Each row below holds a small network's activations on one input, seen along a few directions.
In each table, some parts of the input vary, and every possible input appears once, in random order.
Descriptions start from the smaller parts, as in this example, which fits no table here: one of 8 places around a ring, together with either a single point or one of 11 places along a line or (one of 2 separate values, together with one of 6 places along a line).
Shared parts are said once, and a part with two or three values counts as separate values.

Other details of the inputs vary at random and push rows far along three fixed directions, the same in every table; ignore that.

A family of inputs:
r1: [ -1 -18   1  -3  29 -15   5  42  20  20   9]
r2: [ -2 -21  -6  -9  19  -9   6  42  14  25  11]
r3: [  9  -6  -3   6   9  23  -3 -10   0  -8  13]
r4: [  1   0  -5   3   7  19 -14 -11   8  -6  14]
r5: [  2 -21  -4 -14  21  -9  10  43  12  20  11]
r6: [ -1  -5 -10  -6   7   9  -2  -2   2  -7 -19]
r7: [  7  -5 -13  -1  -3   5 -20   5   1  -4 -19]
r8: [  0  11   9   1  -8 -15  11  -4 -10  -4 -10]
r9: [ 11   4  22   4  12 -14  18  34   0  27  45]
r10: [ -2  16   2  -1 -12 -11   7  -4  -6   6 -11]
r11: [  6  21  12  10  -5   4   5 -11 -13   2  16]
r12: [ 1 -9 -4  0  2 22 -8 -9 -1 -7 16]
r13: [  6  -2  -1  -1   8  23 -10 -10   2  -6  12]
r14: [ -2  -7 -10  -4   3   8  -6  -4   8  -2 -18]
r15: [ -4 -12 -19  -7   2  -4   2   5  11   0 -23]
r16: [ -1 -15  -4  -7   7  -5   3   6   6  -7 -27]
r17: [  0  12   3  -6 -14 -18  12   5   0  10 -20]
r18: [ -9  -9 -11  -5   3   6  -7  -2   1  -5 -16]
r19: [ -5 -11 -19  -7   2  -6   3   6  14  -3 -21]
r20: [  2   9  12   1 -12 -13  10  -5  -6   0 -11]
r21: [  5 -19   8  -3  27   4   3  36   8  17  41]
r22: [ -7 -11 -10  -6   1   3  -9  -5   7  -4 -14]
r23: [  3   9  -1  -8 -15 -20  18   5  -2   6 -16]
r24: [ -2 -11   0   5   3  20  -8  -8  -1  -9  15]
r25: [ -1  11  10   2  -9 -13  11  -4 -10  -2 -11]
r26: [  7   8  23  -4   9 -11  10  34   1  33  44]
r27: [ -8 -14  -4  -3   2   4  -8  -3   5  -7 -16]
r28: [ -2 -15  -8   2   3   6   2  -2   4  -9 -16]
r29: [ -5 -15 -11   3   4   1  -1  -4   6  -8 -13]
r30: [ -9 -16 -11  -1   0   1  -4  -3   5  -9 -11]
r31: [ -8 -13 -16  -5  -1   1  -4  -2   8  -9  -9]
r32: [ -3  -6 -12  -4   3   5  -7  -5   9  -2 -16]
r33: [  3  10   1   3 -14 -12  13  -6  -4   4  -9]
r34: [ -3   5  10  -9 -14 -24  12   5  -4   2 -17]
r35: [ -1 -10 -15   1   5   2   1  -4   9  -9 -13]
r36: [  7 -13  -1  -8  34  -9  11  43  10  20   5]
r37: [  0  14  17   3  -8   0   2 -10 -15  -4  21]
r38: [  6  19  11   9  -7   0   1 -15  -5   5  18]
r39: [  6  20  11   9  -7  -1   1 -14  -3   2  20]
r40: [  4  21   9  10  -4   0   2 -14 -10   3  18]
r41: [  2   0  12   1   7 -29  22  39   5  31  16]
r42: [ -4  -8   1   4   6  16 -15 -11   3  -7  15]
r43: [ -5  -4  -5   2   7  18 -15 -11  -1  -5  15]
r44: [ -2  -5   1  10  12  19 -10 -10  -2  -8  11]
r45: [ -7  10   9   0 -13 -13   7  -2 -10  -1  -9]
r46: [  1  -7   3   9   9  20 -12 -11   2  -6  11]
r47: [ -5 -10  -4   6   4  14 -11 -10   4 -12  19]
r48: [ -1  -4  -1  -1   8  22 -11  -8  -5  -8  13]
r49: [ -2 -12  -7 -11   2   6  -5  -2   3  -8 -15]
r50: [ -1  17  12   4 -11   4   0 -10 -13   3  20]
r51: [  7 -17  -4  -4  27  -7  13  42  15  23   7]
r52: [ -4   5  10  -7 -15 -22  12   5  -4   4 -18]
r53: [ -5  -8 -15  -4  11  -8   2   6   9  -6 -26]
r54: [  0  12  -1   0 -17 -11  10  -5  -3   6  -8]
r55: [ -2  18  12  12  -5  -4   1 -12  -8  -3  21]
r56: [ -4   7   6   0 -11 -27  11   2   1   6 -19]
r57: [ -5   9  10  -2 -12 -14   8  -3 -11  -2  -9]
r58: [ -8   9   7  -1 -15 -19   4  -5  -1  -1  -5]
r59: [  1  -7  -8  -7   4   9  -3  -3   6  -5 -18]
r60: [  3  12   1  -3 -16 -10  13  -4  -4   3  -8]
r61: [  0  -4  -1  -2   8  21 -11  -8  -5 -10  14]
r62: [ -4  19   8   4 -10  -2  -3 -11  -8   0  23]
r63: [ -5 -14 -12  -5  -2   8  -2  -1   3  -6 -13]
r64: [  5  13   7   1 -11 -10  10  -5  -4   4 -12]
r65: [  2  10  14   6 -14   1   5 -10 -11  -2  22]
r66: [  0  -6   0   0   4  23 -13  -9   1  -4  13]
r67: [  4  -8  -6  -3   8   8  -1  -3   5  -7 -19]
r68: [ -1  10  12   8 -15   0   2 -12  -9   2  23]
r69: [  4  15  18  10  -9   3   2 -12  -9   2  17]
r70: [  5  -3  -1   7  10  22 -10 -12   2  -3  10]
r71: [ -7  -7 -16  -7   7  -5  -1   5   8  -1 -26]
r72: [ -4  18  -1  -1 -11 -16   6  -4  -2   1  -8]
r73: [ -4  15  15   8 -10   0  -2 -11 -13   1  20]
r74: [  4 -11  -8  -8   9  -3   5   6   7  -4 -28]
r75: [ -1  13   6   5 -16  -1   0 -13  -7   4  25]
r76: [  2 -13   7  -3  26   6  -5  34  12  27  37]
r77: [  9  13   1  -4 -19 -20  -2  13  -7   8 -21]
r78: [ -7 -10  -9   3   9   1  -4  -4   3  -9 -16]
r79: [  0  -9 -14  -3   0   9   0  -2   6  -5 -16]
r80: [ 4  0 -3  0 11 22 -9 -9 -3 -8 12]
r81: [ 12  15   3  -2 -19 -12  -5   4 -10   2 -12]
r82: [ -5   5   1   1 -14 -29  16   4   2   1 -14]
r83: [  2  11  -1   3 -13 -15  12  -7  -3   4  -7]
r84: [  3  -1  -3   8  13  21  -9 -11  -2  -5  10]
r85: [ -4   8  11  -1 -16 -13   6  -3  -6   1  -9]
r86: [-12 -11  -9  -2   6  -1  -7  -2   5 -13 -13]
r87: [-11 -12  -9  -2   6   1  -7  -3   2  -9 -14]
r88: [  2   6   7   3 -14 -13  14  -4  -7  -2  -8]
r89: [  3  22  10   6  -8   6   2 -10 -11   4  17]
r90: [  9  -6  -3   4   9  21  -3 -10  -1 -10  14]
r91: [  5  -4 -15  -2  -2   1 -20   5   5  -8 -16]
r92: [ 6 -1 -1  5 14 23 -6 -9 -4 -8 10]
r93: [ -4  -5  -3   1   5  17 -16 -11   6  -7  16]
r94: [ 11  -6 -11  -6  -1   5 -17   6  -2  -9 -18]
r95: [  0  -5   2   9  12  21  -9  -8  -3 -10  10]
r96: [  8  15  -1   0 -19 -16  -9   2  -7   5 -10]
Each input here is: one of 6 places along a line, together with either a single point or (one of 3 separate values, together with one of 5 places around a ring).
The inputs of r7 and r96 match in every part but the place on the line of 6. If r2 is changed in the same way as r7 into r96, which row does it become? -> r75
The inputs of r46 and r16 match in every part but the place on the line of 6. If r27 is changed in the same way as r46 into r16, which row does it become? -> r34
The inputs of r60 and r54 match in every part but the place on the line of 6. If r48 is changed in the same way as r60 into r54, which row does it become? -> r18
Change only the choice among 3 separate values in r90. List by row number the other rows that result. -> r36, r74
Change only the choice among 3 separate values in r83. List by row number the other rows that result. -> r38, r40
Change only the place on the line of 6 in r88. List by row number the other rows that result. -> r9, r28, r29, r41, r82
Change only the place on the ring of 5 in r87. List by row number the other rows that result. -> r40, r43, r71, r78

A family of inputs:
r97: [ 16   9   6   6  -1  22 -16  -2  -3   9  32]
r98: [-12 -40 -18  -6  23  14  -1   9  19  -7 -15]
r99: [-16  -8 -10  -4 -24  -6   7 -34  -7 -32 -42]
r100: [  9  22   5   0 -38   1  -9 -32 -17 -15 -22]
r101: [  8  25  -5   1 -40   0  -7 -34 -17 -15 -20]
r102: [-3 -3  7  9  3 14  2 -9 -2 -1 42]
r103: [-9  1 16  9 12 15  0 -9 -6 -3 37]
r104: [  7  11   2 -16  -6 -32  15  39   2  32 -14]
r105: [  5  12   8 -13  -1 -36  13  42  -1  29 -16]
r106: [ 13  16   2   4   5  21 -16  -3  -2   8  32]
r107: [-11 -42 -13  -7  26  12  -2  11  17 -11 -16]
r108: [-15 -37 -19  -9  27  15   1   9  17  -7 -14]
r109: [-13 -37 -19  -3  26  11  -2   7  23  -9 -16]
r110: [-5 -2 17 13  9 14 -2 -9 -3 -3 37]
r111: [ 12  29  24  -1 -16 -37  13  30 -10  32  10]
r112: [  5 -25 -22  -5  26  15 -22  18  17  -2 -24]
r113: [  2   6 -12 -11 -23   1  -9 -21  -9 -19 -48]
r114: [ 16  12   4   8   2  20 -17  -3   1   8  32]
r115: [  4 -25 -26  -6  25  13 -22  18  15  -5 -21]
r116: [ 13  10   7   8   4  17 -19   2  -8   1  33]
r117: [-6 -2 13 12  8 12 -1 -7 -5 -6 40]
r118: [ -5   0  14  15  10  12  -2 -12   1   0  38]
r119: [-15   3   9  -7   2 -42  29  23   4  19 -13]
r120: [  4  22  25   5  -6 -34  43  12  -9  20   9]
r121: [ -4   1   6  12   6  12   1 -10   2  -2  42]
r122: [-12  -2  12 -13  -1 -39  31  29   2  19 -11]
r123: [-14  16   2  10 -31 -10   6 -48 -14 -26 -17]
r124: [  4   4 -15  -8 -27  -2 -10 -21  -9 -23 -46]
r125: [ 17 -23 -22  -6  32  22  -8  18  12  -5 -29]
r126: [-15  19   1   5 -31  -4  10 -49 -11 -22 -18]
r127: [  5  15   4 -11   0 -38  12  37   2  30 -16]
r128: [ 15  13   0   7   1  18 -17  -2  -1   5  34]
Describe the family of inputs behind these rows. -> one of 2 separate values, together with either a single point or (one of 3 separate values, together with one of 5 places around a ring)
Change only the place on the ring of 5 in r114. List by row number the other rows that result. -> r97, r100, r111, r112
Change only the choice among 3 separate values in r122. List by row number the other rows that result. -> r99, r107
Change only the choice among 3 separate values in r115. List by row number the other rows that result. -> r112, r127

A family of inputs:
r129: [  3   7   2   7   7   2 -19  -1  -1   3  20]
r130: [ -3   2  19   3  17  10   0  -2 -11  -5  16]
r131: [-16 -13 -13   4   9   1  -6 -16  10 -19 -26]
r132: [  1  -2  18   6  13  10   2  -1 -10  -6  17]
r133: [10  3 -4  2  0 14 -3 -4  1 11 20]
r134: [ 17   4   4  -5  -7  17 -14   7  -4   4  18]
r135: [ -6  -9 -14  -2   0   4 -26  -6   4 -14 -30]
r136: [-2  5 16  7 19 12  3 -3 -7 -3 15]
r137: [  1   5  -1   7   3   2 -18  -1   1   4  22]
r138: [ -6 -14  -5   2  11  10   3 -12  -1 -22 -32]
r139: [15 12  3  8 13 12 -6 -1 -3  4 14]
r140: [ 1 -9 12  0  3 11  7 -3 -5 -3 23]
r141: [12  5 -1  4  4 14  4 -5  4  7 20]
r142: [  5   7   7   3   0   5 -28   6  -2   3  18]
r143: [ 3 14  7  8 20 13  1 -5 -2  3 13]
r144: [ 12  -8 -14  -6  -4  15 -18   1  -4 -17 -34]
r145: [  5   4  -2  -4  -9  10 -21   7  -2   4  23]
r146: [ -7  17  18  -3 -40 -26  26 -20 -19   1 -11]
r147: [-19  19  17   1 -36 -36  18 -13 -14  -2  -5]
r148: [-18 -21 -17  -4  -2   5   1 -15   7 -20 -21]
r149: [-10 -11 -20  -5  -8   7 -22  -5   6 -14 -26]
r150: [  7  36  12   9 -29 -25  28 -18 -16   2 -16]
r151: [-19 -23   3 -13  10 -32  12  47  10  17  -4]
r152: [  8  42  16   0 -25 -27   9 -11 -23   5 -18]
r153: [ -3 -10  -9   3  13  11   3 -13   3 -20 -32]
r154: [18  4  2  3  3 13 -5  1 -3  3 18]
r155: [ -1  -9 -11 -15  11 -25  19  37  21  28  -8]
r156: [ -2   6  -1  12   7   3 -10  -6   7   6  22]
r157: [  2  -3  19   4  10  11  -2   2 -13  -6  17]
r158: [-11  -5  15   8  10   0  -7  -5  -3  -5  23]
r159: [ 5 -8 15  3  5 11  7 -2 -5 -5 21]
r160: [  2 -14 -19  -9  -9  15 -14  -7   2  -7 -30]
r161: [-14  25  21   8 -26 -38  18 -15 -12   1  -8]
r162: [ 7  3  7 11 12 12  9 -3 -2 -2 18]
r163: [-17 -18   3  -4  19 -35  17  42  17  21  -5]
r164: [-10 -10   7  -1  -2   6  -4  -1  -6  -4  28]
r165: [ -2   1  20   1  14  11  -5   1 -14  -5  16]
r166: [ -3 -12  11  -1  -2  12   1  -2  -9   1  24]
r167: [ -9 -11 -12 -10  14 -29  22  39  20  26  -5]
r168: [ -2  -9  -2 -13   7 -31  -8  53  13  26 -10]
r169: [ 14   9   9   5   6  15 -14   6  -9   4  12]
r170: [ 11  37  10   8 -31 -25  23 -18 -16   3 -18]
r171: [ 0 -3  2  5  4 13  9 -7  2  6 23]
r172: [ -7  -9 -22   1   2   1 -17 -12  11 -13 -26]
r173: [-20 -24  -7  -2   0   0 -13 -10   1 -22 -24]
r174: [ 12 -11 -13 -10  -8  15 -17  -1   1 -16 -32]
r175: [  0 -19   9 -11  16 -25  20  46   0  14 -12]
r176: [  9   0   5 -17  18 -21  -2  55   3  26 -18]
r177: [ 15  10   5   6  11  12 -10   2  -8   3  14]
r178: [  0 -13  -2 -11  15 -23  30  37  16  21  -9]
r179: [  3   9   0   9   9   2 -15  -4   4   4  20]
r180: [-3 -7  7  4  2 13  9 -6 -1  4 23]
r181: [-12 -17 -18  -7  -1   9   4 -17  12 -17 -23]
r182: [11  4  3  8  8 14  8 -5  4  3 19]
r183: [-10  17  18  -9 -42 -29  20 -16 -18  -3  -8]
r184: [18  3  6  1 -2 16 -9  4 -4  4 16]
r185: [ -2  19  21  -6 -41 -26  23 -16 -23  -4 -12]
r186: [ 0  2 -2  2  3 11  5 -8  8  5 25]
r187: [ -5 -14 -22  -2   0  13   4 -17   9  -9 -27]
r188: [  6  30   5  -3 -43 -24  14 -18 -18   8 -15]
r189: [ 8  3  0  5  6 14  9 -6  4  5 21]
r190: [-18 -22  -4  -2   4   0 -14 -11  -1 -23 -25]
r191: [-15 -25 -10 -11  -4   7   1 -15   5 -21 -22]
r192: [  3   3  -7   0  -2   7 -12   0   0   4  25]
r193: [-12   1   1   9   5   5   1  -5   6  -1  26]
r194: [ 7  3 -3 -4 -3 10 -9 -2  2  5 24]
r195: [ 3  5 -8  3  0  7 -8 -3  4  5 25]
r196: [15  5  1  7  7 14  4 -4  4  5 18]
r197: [  9  -9 -15  -3  -1  14 -13  -3  -3 -15 -34]
r198: [-17 -11 -23   2   2   5  -4 -15  13 -15 -24]
r199: [  2  30   8  -8 -47 -25   8 -14 -13   5 -13]
r200: [ 5 -9 16  1  2 12  2  1 -9 -6 21]
r201: [  9  -5 -10  -6   0  14 -22   1  -4 -16 -36]
r202: [-6 -6  6  0  1 10  7 -6  3  0 26]
r203: [-19 -25 -14  -7  -3   4  -2 -13   3 -22 -20]
r204: [  4 -12   1  -7  17 -23  30  38  15  19 -11]
r205: [  1 -17   5  -8  15 -23  29  39  12  17 -11]
r206: [ -8  -8 -18   4   8   2 -13 -15  11 -13 -28]
r207: [ 14  36  10   3 -35 -26  14 -14 -23   1 -18]
r208: [  4  -5  14   7   9  11   5  -1 -10  -6  19]
r209: [  6   0   4 -14  21 -21   3  51   4  28 -18]
r210: [-15  -4   6   8   3   5   0  -4   3  -2  27]
r211: [11 16  5  5 16 12 -9 -2 -4  5 13]
r212: [15  4 -1 -1  0 13 -5  0 -2  4 20]
r213: [  7 -10 -22  -7  -1  12  -4 -12   7 -12 -28]
r214: [-12 -15  -8 -10  14 -30  24  39  19  22  -4]
r215: [-21 -23  -8   0   2  -1  -9 -13   4 -22 -23]
r216: [  4 -14 -18 -12 -12  16 -19  -3   1  -9 -30]
r217: [ -8 -11 -17  -2  -4   4 -25  -6   6 -13 -28]
r218: [ 8 15  6  7 19 13 -4 -4 -2  6 12]
r219: [ -2 -11  -9 -17   4 -27   4  48  13  27  -8]
r220: [ 7  5 -5 -2 -1 10 -5 -5  6  7 24]
r221: [14  3  3 -2 -4 16 -9  3 -3  6 18]
r222: [ -8  33  13   9 -25 -37  16 -17  -7   6  -9]
r223: [  1  27  20   7 -30 -27  30 -16 -20  -3 -14]
r224: [18  6  0  5  5 13 -1 -2  1  4 18]
r225: [-4  6 -4  9  4  6 -6 -5  7  5 24]
r226: [ -4  -9  -6 -16   3 -28  -5  53  14  24  -9]
r227: [12 11  5 11 15 13 -1 -3 -1  4 13]
r228: [ 14  38   9   6 -33 -25  18 -17 -18   3 -17]
r229: [ -1 -13 -23  -3  -1  13  -1 -16   9  -7 -28]
r230: [ 0  4 -7  5  2  8 -3 -6  6  6 25]
r231: [ 0 10 12  8 20 12  3 -5 -3 -1 15]
r232: [ -9  -9 -25  -2  -2   4 -14 -11  11 -13 -24]
r233: [ -9 -11 -24  -4  -4   4 -18  -8   7 -15 -24]
r234: [  9   3   2  -8 -10  14 -18   6   0   5  22]
r235: [-7  4  0 13  9  3 -5 -7  7  4 23]
r236: [ -6 -20 -11  -5   0  12   7 -15   5 -20 -26]
r237: [-10   1   5  12   9   2  -3  -7   6   0  24]
r238: [ 8 10  6 12 16 13  3 -4 -1  2 14]
The inputs of r179 and r142 match in every part but one. If r213 is changed in the same way as r179 into r142, which row does it become? -> r134
The inputs of r168 and r215 match in every part but one. If r144 is changed in the same way as r168 into r215, which row does it become? -> r208
Describe the family of inputs behind these rows. -> one of 10 places along a line, together with one of 11 places along a line
Change only the place on the line of 11 in r223. List by row number the other rows that result. -> r136, r138, r148, r161, r163, r180, r202, r205, r210, r236
